Each row below holds a small network's activations on one record, seen along a few directions.
After each row come some of the record's fields: DILU, BIGIM, LIM, NEPAG, ZIS, KOGI, BEK.
A field that a record lacks is written none.
Other fields move the rows too, some of them a lot.
Strong random noise was added to every row along 11 fixed directions; ignore it. To show where, here is one row again and again, with new noise each time:
[ 438 -122 -268  546 -143 -114 -133  -28 -375 -146  458 -452 -448  651
  247 -405  -65  709   11  109 -228 -376  447 -215   92  262 -100  -53
  292 -143 -238 -233  373  324 -197]
[ 484  -94  237  -48 -106  153  565 -127 -445  -77  925 -310 -362  271
  395  -54  110  394  258  629 -382  153  558 -192  -83  -76   76   39
 -191  272  141 -457  498   39 -134]
[-188 -220 -162  677   34 -116  -85   -4  181 -444 -491  236    2  -55
 -309 -206  310 -154 -294 -485 -153 -351 -241  285 -187 -157 -486 -103
  508   98  199   70  -89  -85 -349]
[ 109   56   14   74  450  -27   83   19  360  164  815  176   96 -146
  267 -120 -106  207  122  280 -117   99  407   87 -192 -171   28   99
   70  205  165 -158  183 -387 -346]
[ 750  168 -306  513  108  372  407  439  280 -159 -232  355 -302  409
  275 -500   -9   53    1 -602  820  -91  479 -222  175  530  277   93
 -346 -884 -416  360  831 -385  -72]
[  -5 -122 -544  654  -95 -562 -731   70   96 -273  353 -276  307  587
 -201 -295   15  715 -351  -81 -197 -455  170 -408  157  138 -388  203
  603 -180 -377   42  -47  212 -158]
[-239 -392   98  124  233 -527 -277  105   19 -172  600   47  259 -245
  -95  163 -172  210   28  315 -418  -52  -82  -97   74 -589  -98  -12
  217  -55  180 -325  252 -446 -134]
[  73  479 -288  -47 -268  105  185  117  104   87  182  110  186  581
  179 -153  211  238 -281  172  -42   55  413 -820  120  194 -147  487
   78  -95 -190    2  -68  100  158]
[-210 -233  198 -703 -106 -361  125 -183  -98 -202  478 -277  371   31
 -292  310  598 -381    7  -26 -344   49    3  147  -77  -80 -220  321
 -156  138   -4  288   14 -147  -37]
[-304 -421 -155  370  230 -168 -380 -311  297   69  638 -159  319 -210
 -204  272 -282  239   29  387 -363  317   70 -150  296 -549   19  238
 -269  572  -35 -168  199 -189  179]
[-242 -303 -156   89   71 -212 -461  -27   36  216 -146  149  132 -125
  -60  152 -314  103  131 -124  120  -79  -69   55  398  -35  261   24
 -130 -393  -34  -38  194 -168  127]
[ 173  187 -105  296 -320  159  233  124  -93  -78   23  337  130  287
  182  -65   60  440 -128  350    9   81  266 -642  112    8  -19  196
   91  -89  141 -379   56   60   63]
[-512  234  247 -706  -23  -60  440 -197 -443  492    3 -175 -426  170
  320 -119  432 -546  -43  -16 -756 -407  258  294 -240   57 -283   25
  443   25  513 -254 -262  120 -346]

[-145  266 -118  -70   93  -81 -110  315  167 -116   54  105  161  104
   17   -8 -115   62 -172   22 -131   79 -176 -515   44 -241 -192   80
  206 -156 -230  131  -92 -198  154]
DILU=golen, BIGIM=geze, LIM=siz, NEPAG=none, ZIS=none, KOGI=none, BEK=none
[ -85  309 -275 -165  162  103 -204  -22  635  105   34  376  237  -58
   -3   65  -20  -40  -37 -142  231  250  -20 -197  -14  -19  -19  372
  -69  207 -219  402 -180 -206  132]
DILU=muve, BIGIM=geze, LIM=siz, NEPAG=litu, ZIS=ninen, KOGI=zime, BEK=noda
[-217   22   83   47 -124  -20  -45  -35  -37 -311 -203  208   82 -224
 -169  141   24  -44 -155  123 -309   31 -502 -159 -117 -435 -230  -28
  213  333  160 -144 -307  -14   98]
DILU=povi, BIGIM=zik, LIM=siz, NEPAG=lilir, ZIS=ninen, KOGI=buza, BEK=noda
[  97   62  244 -510 -281  171  107  -70 -417  201  -78  272 -191 -106
  318  271 -114  212  422  484  -36  249   -5  -16  -47   12  231  -80
  -28   57  294 -361 -154  177  139]
DILU=lora, BIGIM=zik, LIM=siz, NEPAG=litu, ZIS=tase, KOGI=zime, BEK=noda
[ 444   27  -19  134  222  519 -102   82  264 -247   28  457 -190 -394
  187  178 -572  351  412   78  376  512 -433  -79   61 -276  380 -196
 -464  186 -285  183  251 -300  309]
DILU=golen, BIGIM=geze, LIM=siz, NEPAG=litu, ZIS=nudob, KOGI=buza, BEK=noda
[ 213  -55  316 -349 -324 -214   72  126 -433 -664 -447   39 -292 -161
 -210   48  272 -250  -25 -356   56 -410 -760  221 -300   -2 -102 -361
  222 -303   22  167 -122   29 -100]
DILU=buge, BIGIM=geze, LIM=siz, NEPAG=litu, ZIS=nudob, KOGI=buza, BEK=megez
[-105  -64  -64  350  236  -65   11 -174  210 -205  409 -245  111  -16
 -179 -201  197  -59 -291 -108 -378 -179  -12  164 -199 -179 -326   52
  150  458    3   72  -56  -60 -288]
DILU=povi, BIGIM=zik, LIM=siz, NEPAG=litu, ZIS=nudob, KOGI=buza, BEK=noda
[ 271 -215   76  561 -152   39  269   75  -89 -198 -568  351 -318  -96
  -21 -189   92  -85  -33 -195  332 -262   66  210  -90   96   67 -185
  122 -271  352 -275  290  -50 -225]
DILU=zorif, BIGIM=zik, LIM=paf, NEPAG=litu, ZIS=ninen, KOGI=zime, BEK=megez
[ -36 -336 -300  395   40  -20 -420 -302  467 -252  235  165  734 -101
 -407  200  183  313  -20 -114  175  230   -5  130   92   45  -73  308
 -215  402 -123  313 -109  -29  -47]
DILU=buge, BIGIM=zik, LIM=siz, NEPAG=litu, ZIS=ninen, KOGI=zime, BEK=noda
[ 269  191  117 -426 -267 -208  -48   78 -263   21  296  -54 -333  135
  278   37  -97  318  196  455  -34    1   78 -268 -134   -4   74    2
  215   18   -5 -264  -27  160   74]
DILU=zorif, BIGIM=geze, LIM=siz, NEPAG=litu, ZIS=tase, KOGI=zime, BEK=noda
[ 154  111  111  328  315 -122  625  350   44 -234  616 -361  -97  334
  129 -493  398 -139 -309   49 -407 -161  573  -88 -381 -122 -526  -32
  423   14   85 -109  314 -244 -517]
DILU=kirur, BIGIM=none, LIM=none, NEPAG=none, ZIS=none, KOGI=none, BEK=none
[  30 -136 -156  210  233  164  116   55    7  112  231 -120 -103  219
  138 -107 -181    7   22 -130 -107   68  280 -221  354  -36  132  141
 -355 -304 -255   98  578 -271  121]
DILU=golen, BIGIM=zik, LIM=paf, NEPAG=lilir, ZIS=nudob, KOGI=buza, BEK=noda
[ 119  258  239 -477 -783 -242  304   85 -620 -579 -235  125   48  362
  -49   23  787  154 -212  171 -288 -330 -219 -314 -468  169 -512   32
  734  -28  335 -201 -567  437 -230]
DILU=buge, BIGIM=geze, LIM=siz, NEPAG=lilir, ZIS=tase, KOGI=zime, BEK=noda
[  84 -386  234  428 -526   77  257   22 -566 -221 -619  111   71  -70
 -129  173   73  193   42  230  205   42  -56  -40  222   17  172 -255
 -131 -227  425 -591  127  272   95]
DILU=povi, BIGIM=none, LIM=none, NEPAG=none, ZIS=none, KOGI=none, BEK=none
[ 286  238 -394  135  377  425 -423 -360  437  458  357 -176 -649    3
  388 -145 -665  325  383   92  126  304  170  127    3   58  284   45
 -265  679 -471  232    6  181  209]
DILU=povi, BIGIM=zik, LIM=siz, NEPAG=litu, ZIS=tase, KOGI=zime, BEK=noda
[-330 -252  321   19  137 -229  109  108   14 -220  305  283  659 -445
 -214  200  175  -50 -154  231 -340   15 -220   99 -135 -458 -166  -72
  148   73  478 -276 -107 -390 -271]
DILU=kirur, BIGIM=zik, LIM=paf, NEPAG=litu, ZIS=nudob, KOGI=buza, BEK=noda
[-175  220 -110  458 -250  303  451    9   75 -280 -445  255  415  221
 -232 -223  596 -193 -591 -272 -137 -160   -1 -246 -105  118 -426  190
  176  111  220   22 -300  111 -178]
DILU=golen, BIGIM=zik, LIM=siz, NEPAG=litu, ZIS=nudob, KOGI=buza, BEK=noda
[ 212  832  -51  -98   23  775  740  129  -41  676  162  192 -301  416
  771 -360 -127  168  -36  406  -22  213  723 -578  -20  329  185  142
 -102   -5  121 -343  -64  158   24]
DILU=golen, BIGIM=zik, LIM=siz, NEPAG=none, ZIS=none, KOGI=none, BEK=none
[  65  -58 -277  334  105  -69 -455   38  -22  -76  149 -348 -283  182
   19 -161 -444  316  -43  -84 -129 -121 -179 -252  219 -104   19 -108
   14  -70 -491  128  192   60  176]
DILU=golen, BIGIM=geze, LIM=siz, NEPAG=litu, ZIS=ninen, KOGI=buza, BEK=noda
[ -91 -222  -51  -77 -187 -279 -510  -15   33  -14  183   55  573 -108
 -231  372 -234  404   57  376  126  247 -152 -292  315 -122  202  176
 -203   16 -133  -93  -56   40  359]
DILU=dena, BIGIM=geze, LIM=siz, NEPAG=litu, ZIS=nudob, KOGI=buza, BEK=noda
[-172 -180  357 -426 -363  -44  474   -8 -569   25 -129 -278  -60   50
  -40  309  200 -346   60  280 -212  175   42 -221  251 -167  102   31
 -363 -178  188 -314  230   53  310]
DILU=muve, BIGIM=none, LIM=none, NEPAG=none, ZIS=none, KOGI=none, BEK=none
[  70 -650   82  449 -510 -152 -197    1 -510 -707 -198   37  578   -7
 -456  398  112  536   30  242  -31  159 -375 -243  307 -177  -39 -110
 -133 -122   63 -263   87  179  219]
DILU=golen, BIGIM=zik, LIM=siz, NEPAG=none, ZIS=none, KOGI=none, BEK=none
[ 196  199  118 -358   57   82  143   60  163 -431  231  100   -7 -108
  -30   36  276 -111   54  -48  -84  177 -282   76 -458 -140 -288    6
  131  384 -114  375 -206 -133 -114]
DILU=golen, BIGIM=geze, LIM=siz, NEPAG=lilir, ZIS=tase, KOGI=zime, BEK=noda
[ 115 -195  168   -8  290 -393  -64  330  -85  -33   -5  -15 -320 -162
   93 -169 -202 -174  146 -207  135 -334  -14  380  -53  -62  105 -316
  204 -617   48  -90  398 -366 -233]
DILU=zorif, BIGIM=zik, LIM=paf, NEPAG=none, ZIS=none, KOGI=none, BEK=none
[  13  266  103 -273  184 -171   47  442  155 -141  234  340  346  -71
  108  -35   39   82  -55   44   46   -6  -75 -202 -204  -89 -116  -25
  312 -366   38   60 -110 -369 -192]
DILU=golen, BIGIM=geze, LIM=siz, NEPAG=none, ZIS=none, KOGI=none, BEK=none
[-289 -162   -1   79    1 -249   81  353   91 -294 -253  -74  306   33
 -358  135  126 -412 -254 -183  -47  135 -172 -363  247 -354 -229   98
  -95 -345 -193  178  243 -347  274]
DILU=lora, BIGIM=none, LIM=none, NEPAG=none, ZIS=none, KOGI=none, BEK=none
[-124  217  -57 -324    6   41   -1  205   70   -7  161   58  358  101
   -3  160  -51    6  -68   83  -57  250 -106 -510  182 -119   -1  192
 -179 -191 -271  191  -60 -181  300]
DILU=golen, BIGIM=zik, LIM=siz, NEPAG=none, ZIS=none, KOGI=none, BEK=none
[ 228 -280  109  141 -136 -389 -173  162   36 -370  -14  170  529 -237
 -367   56  107   78 -131 -197  547 -259 -230  143   25  190  230  -75
 -134 -534   30   64  124 -184 -170]
DILU=muve, BIGIM=geze, LIM=siz, NEPAG=litu, ZIS=nudob, KOGI=buza, BEK=megez
[ 170  -50   35  343  161   75    3   38  138   88 -107  337   84 -297
   37 -144 -220   62  -21 -126  399 -193  -15  226  -13  142  337 -149
 -113 -294  202 -150  105 -174 -221]
DILU=povi, BIGIM=zik, LIM=paf, NEPAG=litu, ZIS=nudob, KOGI=buza, BEK=megez
[ -65 -286  311  311 -167 -121  591  408 -281 -462 -547  197  202  -53
 -244  -48  486 -406 -222 -213   35 -134  -16   84  -66 -121 -273 -217
  172 -527  419 -219  266 -263 -244]
DILU=lora, BIGIM=none, LIM=none, NEPAG=none, ZIS=none, KOGI=none, BEK=none
[  99 -126  243 -299 -153  271  577 -144  -89 -260 -310  -22 -164  -82
 -167   90  565 -637   40 -364   53  119  -82  405 -196   90 -105   21
 -335  180   86  351  151  -56  -43]
DILU=lora, BIGIM=geze, LIM=paf, NEPAG=lilir, ZIS=ninen, KOGI=buza, BEK=noda
[-446  174 -123 -155  -97  -85  132 -171  289  272   71  -33  409  197
 -195   53  437 -346 -400   41 -280   25  300 -278   12    5 -306  488
   67  332  115   97 -285   65   55]
DILU=dena, BIGIM=zik, LIM=paf, NEPAG=litu, ZIS=nudob, KOGI=zime, BEK=megez
[-356 -115  115   79   -4 -589  119  213   84 -198   84  151  919  -11
 -408 -181  689 -280 -581 -256  -92 -511  151  153 -224  148 -383  196
  462 -464  429  -69 -214 -249 -610]
DILU=povi, BIGIM=zik, LIM=siz, NEPAG=litu, ZIS=ninen, KOGI=buza, BEK=noda
[-357 -465 -195  573  338   75  -31 -366  274  282  105 -145  -46  -63
 -104  -40  -25 -187  -34 -137 -280   69  398  278  236 -195  -51  204
 -212  359  145  -42  403 -148 -102]
DILU=golen, BIGIM=geze, LIM=paf, NEPAG=litu, ZIS=ninen, KOGI=zime, BEK=noda
[ 217 -167 -348  348 -405 -195 -319  -17 -153 -205 -244 -195  -62  506
 -147 -112   81  351  -91 -164  226 -170  157 -290  258  341  -46  189
   58 -280 -344  103  189  337  152]
DILU=muve, BIGIM=geze, LIM=siz, NEPAG=litu, ZIS=tase, KOGI=zime, BEK=noda

Which values does each new row have?
[-489   10  -13 -569  221 -232 -196 -191  100  763  182 -378  248  -15
    5  109  -31 -379   57  -64    7  -14  359  309  224  268  222  207
 -247 -153  -13  116 -126   43   31]
DILU=povi, BIGIM=none, LIM=none, NEPAG=none, ZIS=none, KOGI=none, BEK=none
[  -8 -415   55   49 -109  178  203 -393 -298 -416 -140 -696 -441  118
 -354   36  376 -513  -28 -464 -411  -56 -301  450   15  -77 -268 -110
 -356  465 -290  450  237  204  113]
DILU=lora, BIGIM=zik, LIM=paf, NEPAG=litu, ZIS=nudob, KOGI=buza, BEK=noda
[-159  236 -259 -199   -8   96  -42 -287   23  668    5 -747 -414  459
  124 -166  -58 -292  -37  -70  -49   12  510    9  237  371   63  230
 -251  217 -374  178  -31  462  282]
DILU=zorif, BIGIM=none, LIM=none, NEPAG=none, ZIS=none, KOGI=none, BEK=none
[ -17 -290 -255  773   74  185 -280  -67  173  423 -382  452  196 -129
  105 -109 -335  423  111  -68  500  -21  387  223  299  317  376  -70
  -80 -303  296 -297  182   28 -186]
DILU=golen, BIGIM=geze, LIM=paf, NEPAG=litu, ZIS=tase, KOGI=zime, BEK=noda
[-227  -15  -33 -563   46 -153 -155  -87   95  -62  271 -341  272   76
 -261  205  198 -346  -72 -225 -207   80 -220  -12  112  -44 -116  237
 -274   70 -415  558  -60 -103  233]
DILU=lora, BIGIM=zik, LIM=paf, NEPAG=litu, ZIS=nudob, KOGI=buza, BEK=noda
[ 424  165 -188  214  258  112   43  -13  576 -501  911 -270  135  148
 -123 -123  118  203 -155  112 -108  355   60 -289 -262 -253 -318  277
 -143  759 -548  489  128 -174   32]
DILU=lora, BIGIM=geze, LIM=paf, NEPAG=litu, ZIS=nudob, KOGI=buza, BEK=noda
[   4  101  107  117  105   77   91   78   59 -245 -130   94 -356 -239
   39  -25 -141 -107  -15   48 -171   38 -369  -25 -209 -433 -152 -221
  192  298   70 -104  -63 -121   23]
DILU=povi, BIGIM=geze, LIM=siz, NEPAG=none, ZIS=none, KOGI=none, BEK=none
[-103  134  -79  100  -13  249  -12 -264  313  242  -34   13  110 -148
  -75   57  -48  -77  -79  203   49  301   76   15  -48  -39   28  180
 -201  661   39   -8 -263  192  157]
DILU=dena, BIGIM=geze, LIM=siz, NEPAG=litu, ZIS=ninen, KOGI=buza, BEK=noda
[ 112  309  -84 -622 -315   10 -160   64 -113 -139  122   74  302  301
   34  195  108  278   27  101   32  150 -183 -494   80  191    6  291
  -60 -125 -356  303 -267  156  320]
DILU=golen, BIGIM=geze, LIM=paf, NEPAG=litu, ZIS=nudob, KOGI=buza, BEK=noda
[ 138   23 -254  521  121  106  -50   81   23  144 -311 -203 -221  329
   90 -445   33   72  -55 -410  220 -296  371  356  -28  498 -106 -197
  250 -251 -106  109   36  252 -301]
DILU=lora, BIGIM=none, LIM=none, NEPAG=none, ZIS=none, KOGI=none, BEK=none
[ 176  161   44  -46 -274 -324  -77  269 -237 -445  -73  -50 -137  192
  -61 -144  105  110 -200   31 -115 -313 -301 -280 -185  -76 -270  -94
  462 -195 -114  -65 -141   85  -17]
DILU=zorif, BIGIM=zik, LIM=paf, NEPAG=litu, ZIS=ninen, KOGI=buza, BEK=noda
[-160   92   75  130   43 -160 -133   20  -38 -192 -278   24 -416 -166
  -12  -94  -66 -106  -64   45 -364 -206 -383  188 -332 -381 -377 -284
  633  368  197 -206 -355  100 -117]
DILU=zorif, BIGIM=zik, LIM=paf, NEPAG=none, ZIS=none, KOGI=none, BEK=none
[  32 -124  198 -320 -398   61  -72 -128 -348   21   24  228  487 -121
  -37  404   24  386  215  479   76  256 -101  -73  136  100  255   39
 -225   52  225 -295 -244  236  195]
DILU=lora, BIGIM=zik, LIM=siz, NEPAG=litu, ZIS=nudob, KOGI=buza, BEK=noda
[ 233  -65  -17  468  255  233  185 -245  318  437  488   66  396 -208
   71 -211  -92  179  -72   92  449  -37  574  300   29  400  495   88
 -485   46  248 -210  176  -58 -362]
DILU=povi, BIGIM=zik, LIM=siz, NEPAG=litu, ZIS=nudob, KOGI=buza, BEK=megez
[ 133   42   12  -41 -255  369  -39   28 -159  -98 -179  150   70  -61
   70  366 -323  371  277  420  146  594 -246 -438  249 -188  215  -55
 -363  188 -153 -114  -85  165  538]
DILU=golen, BIGIM=none, LIM=none, NEPAG=none, ZIS=none, KOGI=none, BEK=none
[-279 -185  -71  297   22 -236 -347   74 -256  198  -15  -90  272   90
   31  -47 -163  414  -12  146 -179 -209  135   59  152   81  -52 -197
  387 -281  202 -363 -176  189 -199]
DILU=golen, BIGIM=none, LIM=none, NEPAG=none, ZIS=none, KOGI=none, BEK=none
[-123   -9 -117  312 -220  528  -31 -244  198 -406 -698  192   -1 -240
 -339  305   14 -119  -41  -91    6  505 -648 -106   11 -354 -200  -31
 -236  806 -128  267 -358  223  454]
DILU=golen, BIGIM=geze, LIM=siz, NEPAG=none, ZIS=none, KOGI=none, BEK=none
